Each row below holds a small network's activations on one input, seen along a few directions.
Each table varies a few parts of the input and shows all the possible inputs, shuffled.
Descriptions start from the smaller parts, as in this example, which fits no table here: one of 5 places around a ring, together with either a single point or (one of 2 separate values, together with one of 4 places along a line) or one of 11 places around a ring.
Shared parts are said once, and a part with two or three values counts as separate values.

A family of inputs:
row 1: [  6.6  -6.5   7.1  35.1  -4.4 -21.4  31.4 -57.0 -27.7  32.4 -76.0 -15.1
   7.5  25.4 -15.0  35.2  37.3 -17.0]
row 2: [  6.2  54.0   2.8 -28.2 -22.9 -22.9  15.6 -16.3  23.0 -14.1 -30.6  -3.8
 -17.8  15.6 -42.9   3.9  37.1 -45.3]
row 3: [ 50.0 -43.3  17.7  46.7   1.0  19.3   4.6  35.2   1.8  -6.1  -0.3 -13.8
  -4.8 -13.5  32.8   1.8 -41.0  -4.4]
row 4: [-49.2  27.4 -11.5 -37.6   3.2  14.0 -13.3  11.4   3.0 -19.1  76.0  -0.4
   5.9 -16.8 -14.8 -22.0  13.6  32.2]
row 5: [-20.7  19.7  -1.4 -32.7   6.5  28.7  -8.0  22.3 -23.6 -14.7  44.3  -1.3
  26.7 -25.6  -3.0   8.2  15.6  57.9]
row 6: [-40.4 -35.1  -9.4  24.1  33.4  10.2   2.4 -26.1 -48.6  24.0  29.7 -11.6
  35.6   1.3  17.3   5.9  22.5  56.6]
row 7: [-67.7   0.4 -22.8 -51.5   9.6  -8.3 -31.1 -17.5   5.3   5.4  63.0  24.7
  -5.2  10.5   1.8 -32.0  -1.7  27.5]
row 8: [ -7.8 -21.6 -17.6   0.1   5.4 -17.5 -33.4  17.5  45.5   2.6   8.5  38.1
 -30.9   2.5  27.9 -44.1 -63.4 -38.0]
row 9: [-15.6  26.3  -9.0 -40.1 -20.0 -46.4  -5.8 -42.5  21.1   8.5 -46.3  19.2
 -32.2  40.2 -30.6  -7.2  20.9 -48.7]
row 10: [ 42.6  -5.2   3.5  18.9   3.5  24.1 -10.6  57.0  15.6 -13.5  -4.2  16.2
  -1.6 -28.6  18.9   0.1 -47.3 -10.6]
row 11: [ 42.8  10.2  27.1   5.2 -25.7  -9.6  33.3 -32.2 -13.3   4.5 -54.8 -34.4
   1.8  17.0 -20.2  37.1  40.1 -11.9]
row 12: [ 13.6   4.0  -6.7  13.0   3.0   7.2 -16.8  44.4  42.3 -20.3  24.9  14.1
 -20.7 -22.4  10.3 -30.5 -49.2 -37.2]
row 13: [ 34.7  48.0  12.9 -24.1 -21.7  -4.9  22.5  -7.5  -1.3  -5.4 -60.7  -4.7
   4.5   7.2 -33.6  34.0  34.3 -17.3]
row 14: [ -9.5 -17.1  12.6  -3.5   7.6  20.0   3.2   0.1 -36.3  -4.5  49.3 -32.0
  24.9 -11.2   9.8  10.1  21.9  63.7]
row 15: [ 14.4 -61.1  -5.3  74.5  21.4   7.4   6.2  11.2  -6.8  20.2 -22.6   4.8
   6.4  -1.7  41.3  -0.7 -40.7  -7.6]
Q: What do these inputs look like to the network?
A: one of 3 separate values, together with one of 5 places along a line
Q: Changing only the choice among 3 separate values turns row 1 into row 15. The same change can be made to row 13. Which row results?
A: row 10
Q: Which other rows does row 14 become when the place on the line of 5 takes its other values? List them by row number.
A: row 4, row 5, row 6, row 7
Q: Which other rows does row 12 become when the choice among 3 separate values takes its other values? List them by row number.
A: row 2, row 4

A family of inputs:
row 16: [ 19.3 -17.0   2.5  46.4  -3.5 -22.2  18.9 -29.5  -1.3  22.2 -69.8  -2.0
 -10.9  19.9  -2.2  14.6   2.1 -45.0]
row 17: [ -0.3 -51.3   1.9  16.1  25.1  13.3 -25.7  28.4  -3.5  -7.9  74.2 -11.3
   1.6 -14.1  42.8 -31.1 -36.4  32.1]
row 18: [-20.0 -13.3  -7.4  -3.5  10.1  24.7 -27.6  29.2  14.4  -5.7  69.5  13.3
  -1.9 -29.9  21.8 -26.9 -46.0  21.2]
row 19: [-59.8  -4.1  -9.1 -18.5  20.8  12.7   1.9 -34.1 -55.0  17.5  40.2 -10.8
  40.8   0.6  -3.6  14.8  47.9  78.5]
row 20: [ 45.2   7.5  18.2   6.0 -16.2   0.7  15.2  -0.2 -15.5   3.0 -61.1  -7.7
   2.4   2.1 -10.0  36.5  11.1  -7.2]
row 21: [ 38.6  -5.1   8.0  18.2  -7.4  -9.3  17.9 -14.9   0.3  17.3 -71.7   3.7
   3.0  14.7   3.6  24.7  -1.0 -23.5]
row 22: [  3.4  26.1  -0.8 -36.5 -16.5 -25.7   3.7 -27.6  17.0   5.5 -38.1  11.4
 -12.2  26.6 -18.6   2.9  17.5 -26.1]
row 23: [ 10.0  38.3   9.2 -48.7 -25.1 -15.2   1.0 -12.9   1.1  -9.5 -27.8   0.2
 -12.5  13.7 -31.5  15.1  30.3 -10.1]
row 24: [  5.1  44.3  10.8 -20.7 -21.4 -12.4  23.0 -20.4   8.9 -15.9  -6.7 -26.3
  -6.8  10.5 -39.9   8.4  48.5 -21.7]
row 25: [-16.2  14.4  -6.8  -8.0 -12.5 -39.1   4.0 -42.4  15.6  10.8 -35.9   4.9
 -26.2  32.2 -25.5  -7.3  19.8 -47.4]
row 26: [-17.5 -47.5  -1.2  11.4   5.3  22.1 -16.1  33.3   7.3 -12.6  75.9  -4.0
  -5.5 -14.2  38.2 -30.3 -42.3  32.9]
row 27: [ 40.5  13.5  20.5  33.4 -12.1   3.8  37.6  -7.8  -8.2  -3.6 -40.5 -34.0
   7.6  -1.0 -17.6  29.4  28.6 -18.8]
row 28: [-26.8   2.4 -19.8  -2.4  22.5  19.4 -29.5  41.6  14.0  -9.8  49.7  25.6
   9.6 -35.8  21.0 -28.4 -40.8  19.0]
row 29: [-21.3  -8.1 -26.0   6.8  30.9  27.2 -24.3  57.3   4.9 -11.2  42.1  37.1
  11.0 -25.2  21.4 -22.4 -39.3  16.1]
Q: What do these inputs look like to the network?
A: either a single point or one of 5 places along a line or (one of 2 separate values, together with one of 4 places along a line)
Q: Which other rows does row 22 become when the choice among 2 separate values takes its other values? List them by row number.
A: row 21
Q: Which other rows does row 16 become when the place on the line of 4 takes its other values? List them by row number.
A: row 20, row 21, row 27

A family of inputs:
row 30: [ 62.3  44.7  20.1 -13.4 -34.1 -10.1   7.9  11.4  31.7 -18.0 -61.0   5.9
 -39.6   3.6 -35.5  19.0  -6.0 -77.2]
row 31: [ 45.9 -22.2  13.7  54.0   2.5 -14.8  31.9 -14.2 -15.1  25.5 -74.1 -16.4
  -4.5  31.1  -5.0  20.3  -6.1 -27.0]
row 32: [-24.4  13.6 -14.2 -55.5  17.1  20.0 -16.7  27.6 -12.6 -13.5  45.4  26.0
  24.0  -2.0   7.4  -8.4   7.5  52.4]
row 33: [-14.3  44.2   2.1 -53.9 -26.0 -40.3   3.7 -62.9  15.9  15.2 -37.5  -2.9
  -5.1  24.5 -29.8   7.1  39.3 -10.7]
row 34: [ -3.2   5.4   7.2   3.9  -0.5 -17.0  31.0 -47.8 -40.8  24.4 -39.2 -32.5
  15.9  40.1 -34.6  33.8  51.4  18.9]
row 35: [ 24.9 -70.0  19.6  48.1  -3.8  29.5  -8.8  35.2  -5.1  -4.7  47.8 -21.5
  -3.1 -23.1  50.0  -7.6 -51.7  33.2]
row 36: [-24.4 -41.0  17.1  -6.2  -0.7  29.4  -2.6   0.5 -38.2  -6.8  80.3 -36.8
  14.0 -17.5  23.1   0.7   3.2  78.8]
row 37: [ 65.7  -2.7  25.6  59.3  -7.6   8.3  47.5   7.5  -4.3  -6.0 -58.4 -33.1
  15.5  -8.5   7.8  33.7  17.9 -22.4]
row 38: [ 32.4  14.7   8.7  -6.4 -23.1 -34.8   3.3 -28.9  40.2  13.5 -73.6   8.8
 -23.9  16.3   0.4  -3.8 -22.1 -59.8]
row 39: [-10.9 -18.4 -17.0  34.1  11.4  31.6  -7.9  29.2  15.1  14.8  15.2  32.4
   8.8 -28.9  23.0  -6.6 -57.6   0.0]
row 40: [ -6.6   2.0 -16.3   8.4   4.6  -0.4 -28.3  60.2  34.2 -25.1  17.7  19.2
 -18.7 -27.1  12.6 -34.6 -56.9 -17.1]
row 41: [ 17.5  23.4  19.3   8.6 -10.6  10.3  46.4 -26.6 -30.9  -7.6 -26.0 -50.2
  36.7  -0.4 -22.8  42.4  75.2  22.5]
row 42: [-60.5  14.6 -18.2 -15.4  13.7  32.0  -5.3  -6.9 -15.6  12.2  48.1  20.4
  25.3 -20.4  -3.3   0.3   0.1  48.7]
row 43: [-55.9   7.3 -13.6 -39.2  10.4 -12.2 -17.8 -10.2  25.0 -12.4  93.1   1.3
 -17.0  12.5  -5.6 -50.5  10.3   0.9]
row 44: [ 12.9 -23.6  -3.7  31.4 -10.3 -26.8  11.8 -23.9   1.2  15.4 -84.1  20.2
 -23.7  27.5   4.5  10.2   3.2 -56.4]
row 45: [ 16.8  72.7  13.6 -61.4 -38.9 -13.2   8.0 -21.7   6.1 -14.4 -26.3  -6.4
 -18.6  11.2 -67.0  24.5  56.9 -29.4]
row 46: [ 22.5 -46.9  -2.8  53.6  39.1  14.5 -25.3  26.3 -14.1  13.2  12.8   8.1
  15.2 -29.8  41.5  -6.4 -42.1   9.2]
row 47: [-54.8  35.7 -16.4 -40.7   4.9  -2.6 -24.3  26.0   2.1 -23.4  52.2   9.3
  -0.1 -18.7 -13.9 -30.9   3.4  30.6]
row 48: [-35.8   5.4  -9.3 -16.8 -13.1 -32.0  11.2 -57.5 -23.4  15.1 -47.9   7.0
  -3.6  36.7 -25.0  24.4  62.2  -9.2]
row 49: [ 23.6 -18.9 -13.3  -5.6  17.1  21.3 -20.6  63.2  20.5 -12.0  10.9  36.3
   4.3 -10.2  34.5 -12.9 -50.5   5.1]
row 50: [ -6.4 -25.2 -15.9  11.3   7.6  -7.5 -23.0  22.0  54.9 -16.2  58.1  11.7
 -34.5   4.9  21.0 -57.0 -51.1 -46.1]
row 51: [-27.2 -14.9  -6.2   1.8  40.1  14.8 -22.1  -8.5 -46.8  11.1  46.3  -6.7
  32.6 -21.8  16.6   2.4  13.5  54.9]
Q: Changing only one part turns row 38 into row 33. The same change can be made to row 31. Which row results?
A: row 34
Q: What do these inputs look like to the network?
A: one of 2 separate values, together with either one of 5 places along a line or one of 6 places along a line
Q: Start at row 43 and move only the place on the line of 6, one step at a time. The first step leads to row 47. Which rows follow, in order?
A: row 32, row 42, row 51, row 36

A family of inputs:
row 52: [ 18.0  45.2  14.7 -31.3 -21.6 -16.6  20.5 -21.6   0.7 -14.1 -24.8 -23.6
  -5.2  16.5 -39.9  17.4  53.5 -18.5]
row 53: [ 16.8 -14.1  -2.9   9.0   6.5  -8.1 -17.6   9.0  24.2   5.9  -6.5  16.0
 -12.4  -3.8  21.0 -17.9 -40.7 -24.2]
row 54: [-29.5 -12.3 -18.9 -12.1  23.0   8.5 -18.7  18.7 -17.2   0.3  23.9  23.8
  13.2  -1.3  13.1  -8.5  -4.9  31.7]
row 55: [-18.6  -0.9 -10.6 -14.0  17.2  -2.3 -15.9 -12.9 -10.9  16.2   2.8  15.8
  15.5  -2.1   9.0  -1.5  -2.2  21.5]
row 56: [ 14.0  -7.2  -1.6  12.2   4.4  30.1 -16.4  56.4  23.6 -18.0  38.7  12.5
  -1.7 -36.9  23.8 -17.6 -54.1   3.7]
row 57: [-25.5  10.6  -0.5 -24.3   1.1  25.3 -14.5  26.3   4.2 -21.7  80.3  -7.7
   5.7 -28.0   2.1 -18.8  -8.2  37.7]
row 58: [ 28.7   1.0   7.8   3.4 -24.9 -12.6   5.9  -5.9  20.1   6.0 -54.2  11.1
 -23.4  12.0  -4.3   9.9 -17.8 -40.0]
row 59: [ 57.0  26.8  13.6   6.6 -17.5 -12.2  17.0   9.0  17.0 -10.0 -65.7  -4.4
 -13.1   6.5 -19.5  18.8   7.0 -50.9]
row 60: [ 21.4  40.7   6.5 -17.0  -6.4  -6.3  20.1 -12.9 -17.4   0.6 -56.3  -4.1
  15.0   8.6 -30.6  34.4  44.9  -4.8]
row 61: [ 17.2 -17.8  16.4  13.6 -20.0  -7.8  19.3 -28.7 -11.6  13.4 -37.1 -17.2
  -5.8  17.4  -1.3  22.1  11.3  -3.7]
row 62: [ -6.8  14.5   0.0 -20.2 -14.3  -6.8   8.6 -27.8 -14.4  16.6 -44.9  11.0
   5.0  14.3 -15.8  25.6  20.3   6.3]
row 63: [-29.2  13.7 -16.4   9.6  11.9  -3.7   6.6 -18.6 -10.7  15.0 -19.8  13.5
  13.3   2.1 -12.4   7.3  16.8  -1.9]
row 64: [  6.1 -25.4 -11.6  10.6  12.3   2.7 -20.0  40.6  18.5 -10.2  14.3  24.1
 -14.3  -2.6  25.3 -25.2 -43.5 -13.8]
row 65: [-22.2   3.4  -2.2 -27.9   2.5 -13.0 -15.3 -20.9   7.0   2.2  34.4  -4.0
  -4.7   5.5  -0.4 -19.2   5.3   9.0]
row 66: [-21.6   6.1  -8.5 -10.6  15.4  36.2 -14.8  34.0 -13.5  -7.5  48.9  12.1
  25.5 -36.4  11.4  -0.9 -15.0  49.7]
row 67: [-10.2  18.8   8.4 -34.5 -29.4 -17.3   9.2 -36.4   3.5   2.1 -13.3  -8.6
 -15.4  21.8 -25.2   8.4  28.7  -7.0]
row 68: [  5.6 -33.1   5.7  19.8  11.7  -3.0  -4.5 -13.8  -8.0  13.7  11.4 -12.8
   5.1   1.6  23.4  -5.3 -11.8  11.9]
row 69: [-32.7  18.2  -8.1  -4.5  -3.3 -14.4   7.1 -26.6   7.3   1.0  11.8  -6.3
  -6.8   9.9 -21.7 -10.3  24.8 -14.8]
row 70: [-33.2  -7.9 -10.7 -26.0   8.5  -2.2 -18.3  11.1   0.5 -13.8  55.3   4.0
  -6.7   6.6   3.7 -26.3   2.4  19.5]
row 71: [ 45.6   8.4  22.5  16.9 -12.5  -7.3  30.4 -13.7 -14.7  -2.8 -48.8 -32.1
   4.4  11.7 -16.0  30.7  36.2 -14.8]
row 72: [  3.2 -26.2   7.8  23.6  10.1  36.0  -3.5  33.0 -10.1  -9.8  57.9 -16.4
  15.5 -32.1  25.7  -4.9 -24.7  40.6]
row 73: [  6.1   0.4  -8.6  32.4   1.0  -9.1   4.4   3.3  23.8   4.7 -29.2  13.4
 -14.6   0.3  -0.8  -9.2 -21.4 -47.8]
row 74: [ -5.2 -18.4  -0.3  43.2   6.3  -4.3  17.5 -19.5  -7.9  12.2 -11.8 -15.1
   2.7   5.6   2.1   3.3   7.6 -11.5]
row 75: [ -4.9 -44.6  -2.6  21.7  17.8   8.1  -7.0  17.7 -14.1  -2.1  32.7  -4.9
   3.1   2.8  27.4 -12.4 -14.6  22.3]
Q: Changing only one part turns row 66 into row 57. The same change can be made to row 54. Which row results?
A: row 70
Q: What do these inputs look like to the network?
A: one of 4 places along a line, together with one of 6 places along a line
Q: Which other rows does row 73 become when the place on the line of 6 takes its other values? List them by row number.
A: row 53, row 56, row 58, row 59, row 64
Q: Start at row 53 and move only the place on the line of 4, one step at a time. The first step leads to row 68. Which rows follow, in order?
A: row 55, row 65
Q: Which other rows does row 74 become when the place on the line of 6 takes its other values? List them by row number.
A: row 61, row 68, row 71, row 72, row 75
